Each row below holds a small network's activations on one input, seen along a few directions.
Each table varies a few parts of the input and shows all the possible inputs, shuffled.
Descriptions start from the smaller parts, as in this example, which fits no table here: one of 3 separate values, together with either a single point or one of 9 places along a line or (one of 4 places along a line, together with one of 5 places around a ring).
Shared parts are said once, and a part with two or three values counts as separate values.

Other details of the inputs shift rows strongly along two fixed directions, in all tables alike. That doesn't count.

Table:
R1: [-13,-9,3,5,39,-56,63,-46,38,-66,18,-26,9,4,9]
R2: [1,23,44,-41,-26,15,-11,23,-6,33,17,26,-2,14,14]
R3: [18,-5,18,5,-32,35,-46,53,-22,53,-20,33,-15,0,-15]
R4: [-18,-38,4,5,47,-75,1,-32,49,-32,-36,-7,-35,17,-33]
R5: [28,15,-40,50,2,28,9,-10,-29,19,-5,-9,13,-46,8]
R6: [-14,4,8,-13,65,-53,35,-56,48,-32,24,-27,16,-35,24]
R7: [-2,-35,76,-38,39,-11,-37,5,36,-5,11,3,-20,34,-22]
R8: [-12,-8,1,-25,-56,40,-44,52,-34,13,0,0,-26,32,-10]
R9: [21,28,-23,23,7,32,27,-39,-28,-1,42,-40,39,-39,34]
R10: [18,46,-12,2,-62,28,5,39,-37,60,-18,54,-5,-21,9]
R11: [5,15,-27,25,-18,10,52,-21,-19,-31,35,-35,36,-12,21]
R12: [0,0,-12,1,68,-51,36,-56,45,-24,-2,6,30,-39,23]
R13: [-15,-49,42,-4,58,-45,14,-21,52,-66,11,-26,-11,39,-26]
R14: [28,56,-40,16,-37,38,53,-38,-47,14,49,-23,52,-56,45]
R15: [-6,19,6,-7,-17,4,-24,45,3,49,-27,41,-13,-15,0]
R16: [-12,2,3,-32,-58,38,-31,48,-30,10,-3,14,-32,38,-18]
R17: [7,-43,54,-9,28,-12,-52,34,30,18,-34,35,-43,25,-45]
R18: [5,-39,50,-25,68,-51,-10,-22,56,-17,-18,31,-8,17,-8]
R19: [-9,-5,-16,-4,-36,48,-39,38,-39,4,3,-21,-19,24,-3]
R20: [-16,-53,55,0,37,4,-42,31,24,-30,7,-31,-13,59,-20]
R21: [-3,-23,-28,28,33,-47,21,-50,24,-36,-21,-21,-14,-5,-33]
R22: [-20,12,6,-42,-62,19,-24,51,-24,15,-9,24,-36,36,-4]
R23: [7,13,-60,51,-19,20,5,-16,-37,7,-10,-30,10,-18,-4]
R24: [-36,-26,16,-13,18,-43,-42,24,39,8,-42,8,-35,29,-30]
R25: [16,44,-90,51,-57,20,47,-32,-54,13,1,-21,30,-46,12]
R26: [22,5,35,-23,-26,42,-32,36,-17,44,-8,56,9,23,-6]
R27: [-24,40,-68,-5,-27,-9,46,-20,-15,-23,10,-21,6,-35,29]
R28: [-30,-2,3,-3,34,-45,40,-19,41,-48,15,-26,13,2,14]
R29: [34,19,-34,23,3,15,36,-42,-20,4,15,5,48,-44,29]
R30: [22,-5,27,-2,-10,60,-55,41,-26,47,-5,29,15,20,5]
Description of these inputs: one of 5 places along a line, together with one of 6 places around a ring.
The inputs of R4 and R18 match in every part but the place on the ring of 6. If R24 is changed in the same way as R4 into R18, which row does it become?
> R12
Change only the place on the line of 5 in R22. List by row number the other rows that result.
> R8, R16, R19, R27
A walk changes only the place on the line of 5. It starts at R5 and steps to R3. List the rest of the walk in order.
> R17, R10, R15

Table:
R31: [-10,35,11,-28,-72,47,-5,51,-41,26,15,21,8,31,16]
R32: [7,-27,-16,27,45,-34,29,-54,20,-47,4,-37,4,-10,-9]
R33: [2,45,0,-20,-85,82,-20,59,-58,51,25,14,19,16,26]
R34: [-3,-24,-32,27,54,-36,20,-47,26,-42,-4,-35,0,-29,-5]
R35: [7,-12,22,-1,-38,40,-63,63,-26,50,-33,36,-26,35,-31]
R36: [1,48,-52,14,-54,26,30,1,-43,14,12,-11,15,-29,21]
R37: [-6,-39,54,-15,29,-1,-28,14,22,-21,10,-10,-8,45,-14]
R38: [0,-19,67,-32,52,-26,-31,9,47,22,-10,37,-6,6,-2]
R39: [6,42,-59,13,-28,-1,74,-45,-25,-28,24,-20,24,-37,27]
R40: [26,51,17,-16,-46,55,-15,38,-36,77,10,55,34,-23,33]
R41: [8,57,-73,31,-62,31,31,-5,-54,34,-7,4,15,-40,18]
R42: [18,21,-57,46,-13,8,47,-32,-28,-11,8,-18,29,-38,10]
R43: [-23,-35,47,-31,20,-14,-43,27,27,-13,-3,-6,-36,41,-19]
R44: [-26,-29,53,-33,20,-9,-36,29,32,-15,8,-10,-19,44,-11]
R45: [-7,-20,-21,18,38,-31,16,-41,19,-42,7,-39,5,-15,-3]
R46: [17,-35,83,-24,55,-13,-43,13,42,24,-12,42,-4,21,-13]
R47: [-11,-56,33,-8,39,-20,-69,26,32,7,-38,7,-44,34,-40]
R48: [-17,-5,23,-26,-46,16,-36,53,-9,23,-12,21,-24,45,-17]
R49: [30,64,-50,19,7,-18,97,-74,-5,-1,23,17,57,-82,50]
R50: [-19,-39,33,-12,26,-23,-45,27,31,-4,-25,-1,-39,29,-28]
R51: [-4,-16,-38,23,39,-55,32,-52,28,-39,-24,-14,-13,-20,-14]
R52: [5,36,-14,-13,-74,67,-15,42,-57,39,17,9,11,4,17]
R53: [-8,-16,-25,20,38,-53,37,-43,31,-47,-9,-22,-9,-19,-9]
R54: [7,-28,-6,20,56,-36,35,-60,24,-57,15,-40,6,-11,-4]
The inputs of R39 and R54 match in every part but one. If R49 is changed in the same way as R39 into R54, which row does it become?
> R46
What is each input in this table made of?
> one of 4 places along a line, together with either a single point or one of 5 places along a line
List by row number the other rows that have the place on the line of 4 in common with R38.
> R36, R41, R43, R44, R50
A walk changes only the place on the line of 5. It starts at R37 and steps to R54. List the rest of the walk in order.
> R32, R42, R35
List by row number the other rows that have the place on the line of 4 in common with R47.
> R33, R34, R40, R45, R52

Table:
R55: [6,8,14,4,-49,38,-27,52,-29,39,-10,24,-6,23,-10]
R56: [9,67,-37,10,-89,59,43,20,-64,25,29,6,37,-9,34]
R57: [-18,-9,44,-34,13,-19,-39,35,32,26,-20,32,-20,18,-7]
R58: [-28,-27,40,-26,23,-15,-34,21,27,-14,3,-16,-18,36,-7]
R59: [0,-48,14,10,63,-49,-2,-38,42,-42,-10,-23,-22,4,-27]
R60: [-7,7,-14,-4,3,-6,26,-23,-2,-28,21,-25,5,-6,15]
R61: [-5,8,10,-23,-44,36,-29,44,-26,22,3,13,-10,21,1]
R62: [-4,13,-54,27,26,-27,57,-61,7,-44,21,-46,26,-47,25]
R63: [-11,-46,20,-6,57,-36,-19,-17,40,-38,-8,-22,-28,14,-22]
R64: [1,23,-80,48,37,-33,80,-87,4,-53,23,-58,35,-69,28]
R65: [17,77,-68,11,-45,13,73,-33,-40,19,14,17,39,-68,45]
R66: [-12,-53,2,17,90,-64,-13,-43,57,-41,-23,-30,-17,-7,-21]
R67: [52,60,3,5,-20,64,29,-12,-44,55,42,30,73,-53,57]
R68: [1,22,36,-28,-51,28,-27,63,-11,57,-17,63,-2,27,-2]
R69: [3,-22,-14,13,35,-22,-6,-24,14,-15,-17,-9,-14,-11,-12]
R70: [6,-12,26,-12,-37,34,-59,51,-19,45,-25,35,-25,34,-26]
R71: [9,17,-34,16,-16,11,16,-12,-23,3,3,-10,2,-26,8]
R72: [-5,-20,12,3,13,-12,5,-1,14,-22,2,-8,-1,18,-8]
R73: [-9,-5,36,-31,-32,23,-29,39,-11,12,8,9,-14,45,-8]
R74: [-2,-21,2,-3,21,-20,10,-23,15,-33,6,-17,-4,7,-9]
R75: [11,34,-17,-5,-18,-7,37,-19,-7,13,1,26,15,-27,14]
R76: [4,8,-2,-3,-31,26,-9,17,-23,12,1,6,-3,12,-7]
R77: [3,-28,15,12,17,-7,-24,10,13,3,-25,12,-12,20,-24]
R78: [-12,-19,14,-1,13,-6,-34,21,11,9,-12,-8,-19,10,-13]
R79: [-8,-33,32,-1,20,-8,-25,19,21,-12,-11,0,-16,35,-24]
What is each input in this table made of?
> either a single point or (one of 4 places along a line, together with either a single point or one of 5 places along a line)
A walk changes only the place on the line of 5. It starts at R69 and steps to R71. List the rest of the walk in order.
> R63, R61, R60
Change only the place on the line of 5 in R73. List by row number the other rows that result.
> R59, R70, R74, R76
